68,88,81,24 yields 88

279,219,442,451,567,297,311
286,219,448,507,627,278,286
295,313,437,610,955,104,183
yields 313

7,5,5,8
2,1,5,6
yields 1

415,424,393,405,406
199,172,418,431,431
950,999,311,318,321
yields 999

4,7,1,4,1,1,4
5,7,1,5,1,1,5
yields 7

4,4,3,3,7,6,1 yields 4
---
((29, 658, -162, -105, 796, -291, -718), (388, -117, 401, -121, -340, 537, 790), (515, 94, 85, 558, 186, -166, 41)) gives 85
((7230, 4817, 1380, 6317), (3312, 7663, 3736, 2121), (4207, 9594, 3705, 3188)) gives 3705
((-892, 760, -657, 261), (-146, -565, -534, -768), (-787, 66, 187, -472)) gives 187
((31, 77, 68, 43, 28, 57, 62), (4, 82, 49, 48, 9, 77, 32), (30, 82, 77, 38, 23, 53, 71)) gives 77
((21, -19, 18, 9, 19, 20, 11), (13, -32, 10, 2, 14, 12, -10), (-6, 32, -4, 3, -7, -6, 9)) gives -4
((57, 151, 168, 173, 205, 177, 62), (183, 151, 168, 88, 180, 141, 62), (191, 172, 168, 88, 180, 141, 62)) gives 168
((7, 3, 2, 5, 5, 2, 7), (2, 2, 1, 5, 5, 1, 2), (8, 7, 8, 4, 4, 8, 8)) gives 8
---
| -27.9 |  -1.8 |   5.6 |  -4.4 |
|  31.2 |  -9.4 | -46.9 |  43.3 |
→ -4.4

|  34.5 |  41.7 |  35.9 |  29.0 |  48.1 |
| -32.3 |  45.4 | -54.6 |  21.9 |  34.0 |
| -16.0 | -45.9 | -49.3 |  -9.1 | -49.9 |
→ 34.0

|  20.8 |  58.3 |  -6.0 | -24.5 |  20.1 |   2.5 |  12.3 |
|  24.0 |  57.4 |   7.9 | -16.5 |  49.8 |  26.3 |  43.8 |
→ 12.3

|  28.7 |  20.9 |  -8.4 | -23.9 |   6.1 |  19.5 | -35.5 |
|  33.1 |   4.5 | -20.6 |  44.4 |  39.0 | -47.2 |   8.4 |
|   5.6 |  42.1 |  32.9 |  15.1 |  25.0 |  -1.5 | -19.3 |
→ 8.4

|  26.6 |  25.1 | -20.6 |  25.4 |  17.7 |
|  11.9 | -10.5 | -48.6 |  18.1 |  -2.8 |
|   2.2 |  30.6 |   9.1 | -43.2 |  -3.9 |
→ -2.8

|  32.6 |  -4.4 |   7.3 |  -4.4 | -38.2 |  47.2 |   2.6 |
| -42.6 |   4.3 |  13.2 |   4.3 | -47.4 |  18.0 | -15.8 |
|  13.3 |   5.5 | -49.1 |   5.5 | -11.7 |  29.2 | -34.5 |
→ -15.8

|  23.7 | -13.4 | -14.3 |   9.6 |   6.5 | -30.6 |
|  38.4 |   0.9 | -36.8 |  18.4 |  -0.9 | -10.0 |
| -41.9 |   0.1 |  34.8 | -15.9 |  -2.4 |  17.3 |
→ -10.0

| -39.1 |  13.9 | -23.1 |  41.6 |  27.8 |
| -33.2 |   4.9 |  25.0 | -14.1 |  23.0 |
| -34.7 |   3.4 |  -7.9 |  -1.6 |  23.0 |
→ 23.0

| -42.0 | -15.2 | -10.1 |  25.4 |
|  34.3 |  12.2 |  30.6 | -39.8 |
| -34.4 | -25.9 |  -4.1 |  36.9 |
→ -39.8
---
array([-29,  38,  10, -31,  35, -11,  18]) --> 38
array([7, 2, 3, 1, 1, 2]) --> 2
array([ 417, -498, -697,  198,  902, -888]) --> -498
array([ 66,  99, 239,  57]) --> 99
array([-245,  525, -510, -441]) --> 525
array([5, 7, 6, 4, 7, 2, 3]) --> 7
array([5, 4, 6, 2, 7, 3]) --> 4
array([1311, 2066, 6251, 9348, 5403]) --> 2066
array([189, 199,  55, 894, 281, 465]) --> 199
array([65, 24, 69, 70, 75, 68, 31]) --> 24
---
Q: |  -5.9 | -25.4 |  48.5 | -36.4 |   7.0 |
A: -5.9, 7.0

Q: |  47.0 |  -2.0 | -47.1 | -44.1 |  -5.4 |  12.8 |  43.0 |
A: 47.0, 43.0

Q:
|  22.3 |   4.5 |   8.7 |  20.0 |  -0.5 |   7.0 |   6.5 |
| -47.4 | -24.1 | -28.4 | -24.5 |  25.1 |  22.3 |  18.1 |
|  -6.3 | -47.2 | -36.7 | -26.3 |  24.3 |  32.6 |  34.9 |
A: 22.3, 34.9

Q: | -32.8 | -48.8 | -50.2 |  39.7 | -52.5 | -35.5 |
A: -32.8, -35.5

Q: | -43.9 |   5.5 |  52.7 | -39.6 | -10.6 |
A: -43.9, -10.6

Q:
| -19.5 |  -5.9 |   5.7 | -12.4 |
|   8.4 | -44.1 | -13.8 |  56.3 |
| -21.9 | -12.7 |   7.4 |  -6.7 |
A: -19.5, -6.7

Q: | -15.5 |  46.0 |   6.8 | -45.4 |  19.1 | -25.2 |
A: -15.5, -25.2
---
|   3.8 |  -3.5 |  30.5 |  33.4 | -10.0 |  -4.7 | -21.2 |
|  -0.2 |  32.0 |  -3.1 | -42.1 |  -8.0 |  -2.2 |   7.0 |
value 33.4, 32.0

| -26.7 |   9.4 |  47.5 |  41.1 |  25.7 | -12.4 | value 47.5, 41.1

|  -6.3 | -23.3 | -44.0 |   3.3 | -13.8 |  -4.2 | -51.0 |
|  -4.2 |   6.2 |   3.0 |   4.3 |  -3.0 |  -7.0 | -11.6 |
| -22.6 |  33.9 | -37.3 |  -7.3 |  17.3 |   0.7 |   3.2 |
value 33.9, 17.3

|  -8.2 |  16.6 |  34.4 | -12.9 |
| -25.1 | -17.2 |  50.3 |   6.8 |
| -35.4 | -18.6 |  22.3 | -18.2 |
value 50.3, 34.4

|  -3.8 |  -0.8 | -10.6 |  -3.0 |   2.1 |  -5.6 |
|   1.9 |   4.9 |   2.7 |   8.1 |  -2.4 |  -6.6 |
|  -0.9 |  -7.5 |  56.3 |  -8.1 |  15.3 |  -0.5 |
value 56.3, 15.3

|  -4.7 | -43.4 | -15.9 |  -0.2 |  26.5 |  -8.7 | value 26.5, -0.2

|  49.0 | -20.5 |  20.9 | -28.3 |  39.3 |
|  47.6 | -18.9 |  16.6 | -25.4 |  39.0 |
value 49.0, 47.6

|  44.0 |  18.9 |  37.6 | -26.5 | -38.0 | value 44.0, 37.6
